Read these off the matrix that follows.
1) Read off the smallest entry.
2) Read off the entry just right of 2.30.
3) Read off the entry just right of the smallest entry.
[[-7.54, -11.38, -8.77, 1.50, 0.58, -0.30, 7.36, -1.19, -2.37, -11.43, -15.78, -10.22, -14.27, 1.51], [-3.28, -17.33, -23.29, -0.47, -20.09, 1.76, -1.70, -5.33, -1.87, -5.13, -12.46, -3.42, -20.04, -5.21], [-17.74, -11.27, 18.26, -18.02, -0.67, -1.01, 6.48, -8.88, 2.74, -6.17, -6.94, -5.97, -1.90, -10.26], [-19.60, -14.36, -28.71, -13.41, -4.16, -9.03, 4.66, -4.54, 4.53, 4.38, -8.43, 0.61, -7.00, -7.30], [-0.19, -7.97, 12.15, -16.35, -15.73, -10.46, -14.83, -15.55, -9.88, -13.47, -12.72, -10.21, -5.98, -15.67], [2.30, -6.12, -21.87, -8.00, -12.64, -4.07, -12.42, -13.22, -15.82, -19.44, -16.33, -11.30, -11.49, -8.87], [-1.70, -10.24, -21.32, -11.13, -10.19, -19.61, -11.31, -10.39, -7.93, -10.18, -20.51, -10.53, -10.41, -10.28]]
1) -28.71
2) -6.12
3) -13.41

[-46  25  36 -63 -44  17 -32  27  22   9   4  47 -28  58 -23  47]
The entry just right of -28 -> 58
Read off the entry just left of -32.
A: 17
Read off the smallest entry.
A: -63

Questions about the matrix below.
1) Report the maximum.
2) Report the entry just right of 4956.
3) Report the entry just right of the largest entry.
4) Report the entry just right of 7343.
array([[3325, 1692, 1128, 3652, 3098, 6273, 2130, 4286, 3021, 2610, 6438,
        2741, 1853, 1324],
       [3189, 3303, 2600, 5524, 1547, 2594, 1317, 2707, 1886, 1920, 2661,
        1814, 3012, 3798],
       [4602, 4816, 4293, 1326, 3985, 9829, 2545, 3704, 4271, 4409, 3536,
        4956, 2570, 2822],
       [2060, 7343, 2135, 1578, 1897, 2252, 4744, 2552, 1531, 2641, 2449,
        3058, 7518, 2677]])
1) 9829
2) 2570
3) 2545
4) 2135

Read these off the grid that follows.
1) The largest entry in the first row?
2) The entry directly below the centre entry?
3) The entry in the top-right corner?
4) The second largest entry?
5) The entry directly below 6181?
6) The bottom-left entry?
7) The entry in the top-left corner?
8) The entry just left of 3144?
[[1316 5060 6942 6036 4353]
 [4563 5415 5272 3779 3739]
 [3355 3866 5199 3578 4907]
 [6968 5444 7014 5269 2476]
 [4618 3534 2125 6298 4383]
 [1210 4753 6591 5815 5030]
 [6044 5470 3144 5507 6385]
 [4693 3177 1758 6181 4067]
 [4368 5794 5041 2650 3726]
 [3575 4246 5121 2993 4583]
 [7957 6222 4597 5282 4291]]
1) 6942
2) 3144
3) 4353
4) 7014
5) 2650
6) 7957
7) 1316
8) 5470

data = [[-9.15, 11.41, 9.90, -5.02, -2.46, -11.66, 5.26, -8.65, 15.46], [-12.72, 14.05, -5.36, 1.00, 3.54, 15.29, -6.34, 2.65, 14.85], [-2.92, -9.94, -18.65, -11.11, 14.05, -8.73, -1.79, 11.82, -14.06]]
The second smallest entry -> -14.06
The entry just left of -11.66?
Answer: -2.46
The entry just right of -8.73 is -1.79
The entry just left of 15.46: -8.65
The entry just left of the centre entry?
Answer: 1.00
The entry just left of -6.34?
Answer: 15.29
The entry just right of 9.90 -> -5.02
The 1st entry in reading order?
Answer: -9.15
The centre entry?
Answer: 3.54
The entry just right of the smallest entry: -11.11

a = [[15, 61, -3, -5, -65, -53, 58, -46, 6], [16, 58, -3, -6, -61, -50, 64, -46, 10], [20, 51, -2, -17, -63, -40, 53, -51, 13], [2, 50, -12, -36, -64, -61, 67, -69, 5], [14, 64, -6, -6, -60, -58, 57, -45, 8]]
What is the entry just right of -12? -36
The entry just left of the largest entry is -61
The fourth entry in reading order -> -5
The minimum: -69
The entry just right of -51 is 13
What is the entry just left of 50? 2
The centre entry: -63
What is the second smallest entry? -65
The 3rd entry in reading order is -3
The entry just right of -45 -> 8
The 3rd smallest entry is -64
The entry just right of the centre entry: -40
What is the first entry in reading order? 15
The entry just left of the centre entry -> -17

Questions about the grid below. Indices start at 1.
1) Report the entry at row 1, column 1.
2) Report the largest entry.
3) Report the entry in row 2 and column 1.
4) Report the entry just right of the smallest entry.
5) Report the entry in the bottom-left corner.
6) Report the entry at row 1, column 2.
7) Report the entry directly below the smallest entry.
8) Report the entry directly below the largest entry.
[[ -4   5  23 -39 -27  17 -24 -29  22 -37 -44 -46 -10  18 -15]
 [-26   2  11 -42 -23  -6 -24 -26   5 -50 -46 -37   6  -1 -31]
 [-23  -4   0 -13   3 -13  -6 -10  -1 -10 -14   2  14  -6 -13]
 [-12  -5  14 -13   1   8  -8 -18  16   2 -16  -9   4  12  -1]
 [-34 -13  14 -21   3  -6 -12 -25  16  -5 -25  -7  18   6 -10]
 [  7  16   4 -31 -27   4 -18  -8  -4 -46 -30 -34 -13  -1 -22]
 [-46 -11  13 -34  -6 -14 -18 -29   8 -26 -39 -17  24  -1 -24]
 [  5   2  16 -10  -2  17  -7 -13  18   5 -11 -13  -6  17   5]
 [ -4   6  -1 -11  -4  -5  -5  -3  -5 -14 -11  -4   2  -5 -12]
 [-11  -6  19 -15   0  12 -10 -22  22   5 -18 -12   3  17   2]
 [-22  -7  11 -15   3  -1  -9 -19  13  -2 -18  -5  11   6  -6]
 [ 15  11  14 -21 -16  19 -13 -12  15 -17 -21 -29 -17  16  -5]
 [-39  -9  18 -40 -12  -5 -23 -35  17 -32 -45 -30  16   7 -23]
 [ 11  12   3 -13 -10   6  -8  -1   0 -16 -12 -14 -10   3  -9]]
1) -4
2) 24
3) -26
4) -46
5) 11
6) 5
7) -10
8) -6

X =
array([[ 306,  636,  349,  663,  357,  552],
       [ 299,  632,  501,  398, -196,  380],
       [ 280, -560,  125,  509,  494,  444]])
Counting starts at 1.
Find the entry just left of 663.
A: 349
Find the entry at row 3, column 1.
A: 280
The entry directly below 349 -> 501
The entry just right of the largest entry: 357
Find the entry at row 2, column 2.
A: 632
Find the entry in row 2 and column 1.
A: 299
The entry at row 1, column 2 is 636
Find the bottom-right entry.
A: 444
The entry directly above 398 is 663
The top-right entry: 552
Find the smallest entry.
A: -560

Questions about the table below.
1) Report the entry just right of the smallest entry.
2) Report the entry just right of 770.
3) Report the smallest entry.
((948, 455, 541, 542, 434, 158, 980, 350), (673, 778, 852, 4, 770, 460, 876, 901))
1) 770
2) 460
3) 4

Read these off the row that follows.
1) Give the 3rd smallest entry.
2) Give the 3rd entry from the left.
3) Give the 3rd entry from the end.
[25 20  1  7 18 56]
1) 18
2) 1
3) 7

[-25  24 -51 -33 -20  -8]
The first entry: -25
The third entry from the right is -33
The entry just right of -33 is -20

Questions about the array below. Counting starts at 1.
1) Read off the bottom-left entry.
2) Read off the entry at row 2, column 1.
3) Read off the entry directly above 39.
4) Read off the entry directly below the largest entry.
5) Read off the entry at row 3, column 2.
6) Read off the entry directly below -22.
7) Read off the top-left entry.
8) Read off the entry directly above the largest entry.
[[-16   3 -13   7 -14  12   1   5  16 -22]
 [-61  13  39 -24 -54  30  59 -14  28  13]
 [ 11  -2  10  -4   1 -10   5  -2 -12  20]
 [-45  -4  19  11 -15 -23  -5  -1  26 -39]
 [ -9 -24  15   6 -32 -38  31  26  -7   6]
 [ -5  15  25  17 -15 -33 -11 -28  -3  18]
 [-17 -18  19  14 -51 -44  36  21  -3  10]]
1) -17
2) -61
3) -13
4) 5
5) -2
6) 13
7) -16
8) 1
